These are the activations of a small neural network, seen along a few directions. Each row is one input.
In each table, some parts of the input vary, and every possible input appears once, in random order.
Descriptions start from the smaller parts, as in this example, which fits no table here: values(2) and (point or line(11) or (line(4) and ring(5))).
Shared parts are said once, and a part with two or three values counts as separate values.
In the rows, zero is written as 128.

Other details of the inputs vary at random and push rows far along two fixed directions, the same in every table; ignore that.

A family of inputs:
R1: [103  93 114 172 126 101 158 110 144 135 106  96  91]
R2: [122 149 139 101 124 156  65 154 110 100 131 146 148]
R3: [134 127 138 105 144 148  90 139 112 108 133 144 177]
R4: [122 143 141  83 143 142  85 152 117 117 137 141 174]
R5: [150 140 140 109 141 133 106 137 129 146 136 169 154]
R6: [ 86 107 123 159 125 129 129 128 140 116 119  77  83]
R7: [178 150 112 127 112 113 192 105 135 146 116 144 117]
R8: [121 134 122 124 143 161  80 137 114 130 132 142 132]
R9: [120 121 133 111 135 140 100 148 116 108 137 131 169]
R10: [ 78 123 132 128 127 161  66 134 128  98 131 101 104]
R11: [167 165 123 102 119 153 132 134 110 113 123 168 155]
R12: [122 109 125 168 113  93 146 116 136 137 140  83  80]
R13: [113 153 127 111 137 167  58 138  99 131 138 153 136]
R14: [ 74 110 140 135 156 140  38 137 122 117 135 101 108]
R15: [174 163 120  95 112 138 156 131 122 127 103 171 152]
R16: [147 157 139  90 132 133 127 138 130 131 135 160 176]
R17: [100  82 151 161 128  98 125 127 144 138 155  97  94]
R18: [150 131 107 133 131 131 161 114 131 152 110 142 120]
R19: [162 138 102 150 119 131 211 109 127 145 100 159 134]
R20: [122 142 143  92 139 154  86 158 110 114 146 139 175]
R21: [ 82  70 159 167 138 104  74 136 141 131 160  86  88]
R22: [163 135 108 141 129 137 191 111 123 151 111 151 123]
R23: [176 147  95 130 108 134 241 100 145 150  83 143 119]
R24: [ 90  80 137 148 130  91 129 130 140 116 129  79 118]
R25: [100  99 116 166 127 104 172 113 147 132 105  96  89]
R26: [152 166 111 102 129 154 125 119 111 149 117 179 142]
R27: [146 108 120 134 131 118 176 125 113 136 118 137 150]
R28: [118 132 131 137 127 112  89 129 136 127 139 103 108]
R29: [129 162 133 107 131 154  60 145 106 104 147 143 145]
R30: [148 148 134  87 125 136 127 141 127 128 127 157 182]
R31: [159 146 116 130 117 112 161 115 131 131 121 134 117]
R32: [140 146 157 105 136 145  96 145 124 134 153 153 158]
R33: [158 162 110 108 128 156 131 108 114 142 118 176 144]
R34: [ 80 104 120 151 117 123 121 114 152 115 117  75  72]
R35: [141 135 124 141 119 118 137 122 126 127 139 116 106]
R36: [133  90 128 157 104  88 213 119 151 139 129  98 113]
R37: [130 145 147  94 146 140  71 144 125 135 153 161 158]
R38: [160 108 113 131 129 101 204 111 121 147 105 134 145]
R39: [168 148 110 120 117 113 191 111 128 130 114 145 119]
R40: [158 160 112 115 126 164 134 113 105 139 125 177 145]
R41: [ 97  99 131 152 121  93 112 128 140 105 128  80  79]
R42: [ 73 112 160 123 141 127  44 159 130 101 166  96 135]
R43: [ 96  93 141 154 120  96 133 132 153 132 159  88 103]
R44: [ 77  98 131 169 138 125 115 132 137 111 125  94  94]
R45: [168 143 111 131 112 118 197 116 123 128 124 140 116]
R46: [119  85 134 158 131  85 165 110 147 124 117  91 113]
R47: [155 129 147 123 122 108 171 121 143 155 132 139 132]
R48: [151 168 117 112 127 169 144 130 112 130 107 159 158]
R49: [ 91 152 136 105 144 167  39 146 115 108 120 125 147]
R50: [ 96  95 143 148 124  87 122 130 158 135 151  81 102]
Description of these inputs: values(2) and (line(6) or line(9) or line(10)).
The inputs of R49 and R48 match in every part but the values(2) part. If R28 is changed in the same way as R49 into R48, which row does it become?
> R12
Which other rows does R6 become when the values(2) part takes its other values? List them by row number.
> R23
Start at R28 and move only the line(6) part, one step at a time. The first step leads to R7. Which rows follow, in order?
> R31, R39, R41, R15
Start at R21 and move only the line(10) part, one step at a time. The first step leads to R17. Which rows follow, in order?
> R32, R43, R42, R36, R20, R9, R3, R27

A family of inputs:
R51: [137 137 140 106 139 130 120 133 132 136 125 155 162]
R52: [156 133 125 109 136 138 142 134 113 134 124 166 170]
R53: [137 127 139 129 126 123 125 136 125 127 154 135 134]
R54: [121  88 115 185 119  84 174  99 142 151 125  91  62]
R55: [123 141 126 120 131 138 101 125 129 130 128 127 119]
R56: [ 43  98 133 156 149 158  29 141 117 103 132  85  94]
R57: [121 150 130 114 121 138  98 133 130 113 127 129 112]
R58: [149 159 113 104 135 171 112 136 107 107 107 157 165]
R59: [118 151 144  76 146 162  51 159 108 100 136 145 192]
R60: [127 101 127 139 120  99 177 123 133 128 123 103 127]
R61: [135 125 112 140 125 138 146 125 117 113 108 124 126]
R62: [ 91 106 128 150 129 107 106 119 146 130 125  95  87]
R63: [124 112 134 123 140 126 120 134 124 127 129 131 146]
R64: [158 140 125 103 128 138 151 133 114 123 123 154 172]
R65: [ 41  77 158 135 155 118  15 157 126 100 152  71 120]
R66: [144 127 117 155 115 114 163 111 128 140 126 125  91]
R67: [176 126 115 127 115 114 216 117 121 138 115 150 152]
R68: [139 129 135 126 123 116 148 132 135 133 147 128 132]
R69: [147 159 111 102 127 161 140 131 122 110  96 154 160]
R70: [144 116 114 156 117 107 183  99 138 146 120 116  87]
R71: [136 119 113 152 120 103 175 104 146 153 114 115  94]
R72: [164 163 114 109 128 146 146 116 120 142 120 163 141]
R73: [ 71  88 126 163 130 116 101 131 134  99 120  63  87]
R74: [130 143 127 127 122 137 102 129 121 119 134 130 106]
R75: [127 157 154  82 144 164  42 159 118 126 156 162 182]
R76: [122 127 108 150 130 155 146 118 113 133 110 138 115]
R77: [181 163 107 120 105 128 205 111 134 145 109 155 117]
R78: [167 106 126 157 111  94 218 110 140 164 136 135 114]
R79: [127 134 123 130 136 134  98 121 123 136 130 135 119]
R80: [157 173 118  99 122 152 132 126 126 130 116 167 143]
R81: [125 125 112 136 123 134 152 125 132 115 101 109 123]
R82: [165 159 132  99 123 138 151 136 131 136 139 160 164]
R83: [ 91  99 144 144 123  96 115 136 142 111 141  74 109]
R84: [168 144 136 111 127 138 145 131 125 149 142 168 161]
R85: [167 133 118 114 113 115 217 118 135 134 105 147 157]
R86: [127 178 134  83 140 175  37 149 110 114 136 158 156]
R87: [103 136 115 130 137 166 108 128 120 124 109 131 126]
R88: [131 117 141 128 142 122 115 130 128 137 137 137 143]
R89: [ 99  70 132 164 121  75 184 115 156 135 115  78  95]
R90: [169 158 111 124 111 130 179 114 127 138 116 151 115]
R91: [122 157 154  81 142 162  44 158 121 122 151 165 181]
R92: [ 91  90 141 154 115  84 145 128 152 113 132  71  97]
R93: [101 136 115 129 133 164 115 126 125 121 106 133 126]
R94: [105  77 135 176 112  71 175 116 147 122 136  65  81]
R95: [179 142 116 122 110 109 220 116 132 139 118 146 148]
R96: [125 126 138 124 127 123 108 139 119 111 145 123 141]
R97: [ 80 103 133 160 126 108  88 128 136 121 139  76  71]
R98: [138 143 122 130 124 135 119 122 124 130 129 135 113]
R99: [ 98  82 146 158 140  97 106 130 133 134 147  99 107]
R100: [120 149 151  86 156 156  42 153 117 123 143 158 183]
R101: [ 88 104 135 153 133 119  72 126 124 120 145  94  84]
R102: [116 130 107 143 131 155 147 118 121 134 106 132 118]
R103: [100 121 156 116 142 135  51 152 125 126 162 123 143]
R104: [106  99 137 132 135 109 128 132 137 128 125 104 130]
R105: [ 91 101 148 143 123 100 114 137 150 118 150  88 103]
R106: [105 110 131 159 118 110 106 126 128 118 140  95  71]
R107: [150 148 137  98 145 142 109 137 118 139 133 169 176]
R108: [180 152 104 125 111 122 221  99 141 153 102 158 122]
R109: [163 161 111 111 130 142 141 117 120 149 118 167 145]
R110: [165 154 134 105 126 141 140 135 123 132 146 163 161]
Describe the family of inputs behind these rows.
> line(5) and (values(2) or line(4) or ring(6))
The inputs of R102 and R76 match in every part but the line(5) part. If R103 is changed in the same way as R102 into R76, which row does it become?
> R78
The inputs of R77 and R74 match in every part but the line(5) part. If R83 is changed in the same way as R77 into R74, which row does it become?
> R94
Which other rows does R62 become when the line(4) part takes its other values? List them by row number.
> R57, R80, R108
